Here are a small network's activations along a few directions, averaged over the inputs that share one value of a field.
Values that are neighbours, or in one group, have similar rows; names and order tell nothing.
(in the rows, 128 means zero)

Other fields shift rows strongly along two fixed directions, in all tables alike. That doesn't count.

Values of RIREM:
kema: [156  91  80 162  85 151 145  65 130 141 155 129  81 112 163  89 133 128
 150 155  73 118]
vapur: [162 105  68 190 129 147 130 151 140 104 130  64 161 113 129 162 151 157
 218 134 126 132]
zaku: [103 177 182  71 172 104 119 172 145 123  80 137 163 133 108 135 100 129
  81 111 175 121]
zipus: [143 128  91 163 142 132 111 173 159 102 118  62 178 126 113 161 145 160
 198 119 137 138]
kulik: [115 125 143 106 111 136 131  59 120 160 144 170  96 107 148  83 105 111
  99 159  91 107]
gimu: [131 112 116 139 108 128 127 112 101 128 154 136 115 134 136 129 146 126
 136 137 111 134]
lemop: [124 135 152 110 153 115 137 173 126 122 114 133 133 158 102 149 130 120
  87 101 171 141]
pepu: [111 146 152 102 144 122 132 144 125 131 107 145 134 145 110 135 116 120
  89 114 159 134]
sulag: [ 99 138 158 108 123 115 115 120 113 134 143 169 120 112 128 124 127 110
 107 134 110 124]
tunag: [141 130 114 135 121 131 134 122 133 134 123 120 122 123 142 113 112 124
 123 131 126 121]
bemet: [114 117 148 111 107 127 119  89 107 139 160 164  98 123 136 120 134 118
 121 138 100 126]
veni: [138 131 132 140 140 128 137 156 137 117 108 106 134 149 120 136 137 135
 127 101 158 141]
Each value of RIREM is a pair of two hidden parts, and every pair occurs once (3 first parts, 4 second parts).
sulag and lemop share the first part; sulag and zaku share the second. Which value has the first part of zaku and the second part of lemop?
Answer: kema
kulik and tunag share the first part; kulik and vapur share the second. Which value has the first part of vapur and the second part of tunag?
Answer: pepu

Values of DUNI:
rim: [139  83  70 180  91 138 111 106 102 121 181 109 121 105 163 139 169 145
 230 164  69 129]
zad: [102 167 157 101 162 107 104 160 148 121  97 131 173 113 112 143 113 135
 125 114 141 125]
merup: [150 129 100 144 156 141 141 155 165 133 101  82 158 141 106 131 111 137
 128 121 156 130]
taku: [120 134 135 103 108 131 121  59 122 162 142 158 106  96 163  78  94 110
 107 166  82  95]
loz: [132 124 113 151 113 150 124  69 141 126 132 114 134  80 145 116 126 144
 184 160  89 103]
ven: [136 133 136 147 157 117 156 196 120 109  93 116 132 161 114 156 142 121
 105  87 191 145]
zotu: [121 128 122 133 117 126 109 128 135 120 152 136 143  91 124 135 130 131
 156 146  93 124]
zuba: [175 116  92 164 151 131 149 204 167  90  90  53 143 160 115 168 150 152
 157  87 179 137]
kup: [159  93  94 184 108 153 130 149 132 111 156  90 121 145 121 152 163 153
 195 101 131 171]
ser: [107 136 146  97 125 125 133  88 137 161 119 167  97 117 158  64 100 118
  93 154 104 111]
pemo: [122 111 133 111 106 128 135 102  73 135 169 172 110 145 116 131 143 118
  98 148 119 146]
par: [115 141 153  86  99 128 139  56 111 158 122 177  72 142 149  86  93  93
  44 131 120 106]
tefu: [ 84 171 214  62 170  87 112 191 111 117 109 161 154 169  77 166 131 107
  42  85 189 142]
The values of DUNI form a ring.
Going along DUNI from pemo by way of its neighbour tefu, in what order are rim, ven, zotu, zuba met?
Answer: rim, zotu, zuba, ven
Name the neighbours of merup, in listed order.
Answer: ser, par
How many steps from neighbour to neighbour lead from kup to zad, at the fewest?
Answer: 5

Values of ZEM:
san: [120 149 145 104 140 123 127 136 140 125 100 134 136 130 123 129 114 132
 110 117 145 126]
ziba: [144 110 119 146 131 125 141 153 130 121 131 121 115 135 133 131 146 127
 131 118 130 133]
tetin: [110 146 162 123 154 118 120 173 140 115 112 129 153 127 104 151 137 128
 125 101 152 140]
dit: [139 136 117 144 135 133 142 161 130 121 109 107 145 145 111 140 124 125
 113 111 163 141]
vot: [137 127 104 147 124 126 123 127 146 128 120 111 128 119 153 105 128 142
 157 129 108 128]
remiv: [124 143 138 129 148 125 120 182 138 106 114 102 162 135 101 165 130 137
 144 111 169 139]
suzat: [114 149 177  86 129 113 126 114 118 137 129 164 112 132 127 110 111 112
  71 122 135 124]
luz: [118 125 140 111 111 135 131  73 139 147 140 154  96 111 137  93 111 111
  99 151  95 103]
tuti: [154  96  66 185 105 142 124 122 107 110 156  90 143 117 146 146 164 157
 220 151 101 140]
gapo: [142  86  89 152  94 148 132  75 116 141 169 130  93 135 140 116 146 132
 156 150  86 133]
fug: [122 145 140 108 154 128 136 133 129 140 104 131 148 125 121 123 103 126
 107 138 152 119]
fazos: [142 122 122 138 129 129 131 140 126 120 124 107 127 147 129 143 137 133
 137 111 145 134]
rova: [ 99 130 147  91 109 119 112  75 106 152 155 184 105 107 138 113 114 102
  95 155  83 106]
The values of ZEM form a tree with 4 forks.
Name the neighbours of fug, in listed order.
Answer: san
Name the neighbours of rova, in listed order.
Answer: remiv
Name the neighbours of dit, in listed order.
Answer: fazos
How many steps from neighbour to neighbour lead from gapo to luz, at the fewest?
Answer: 4
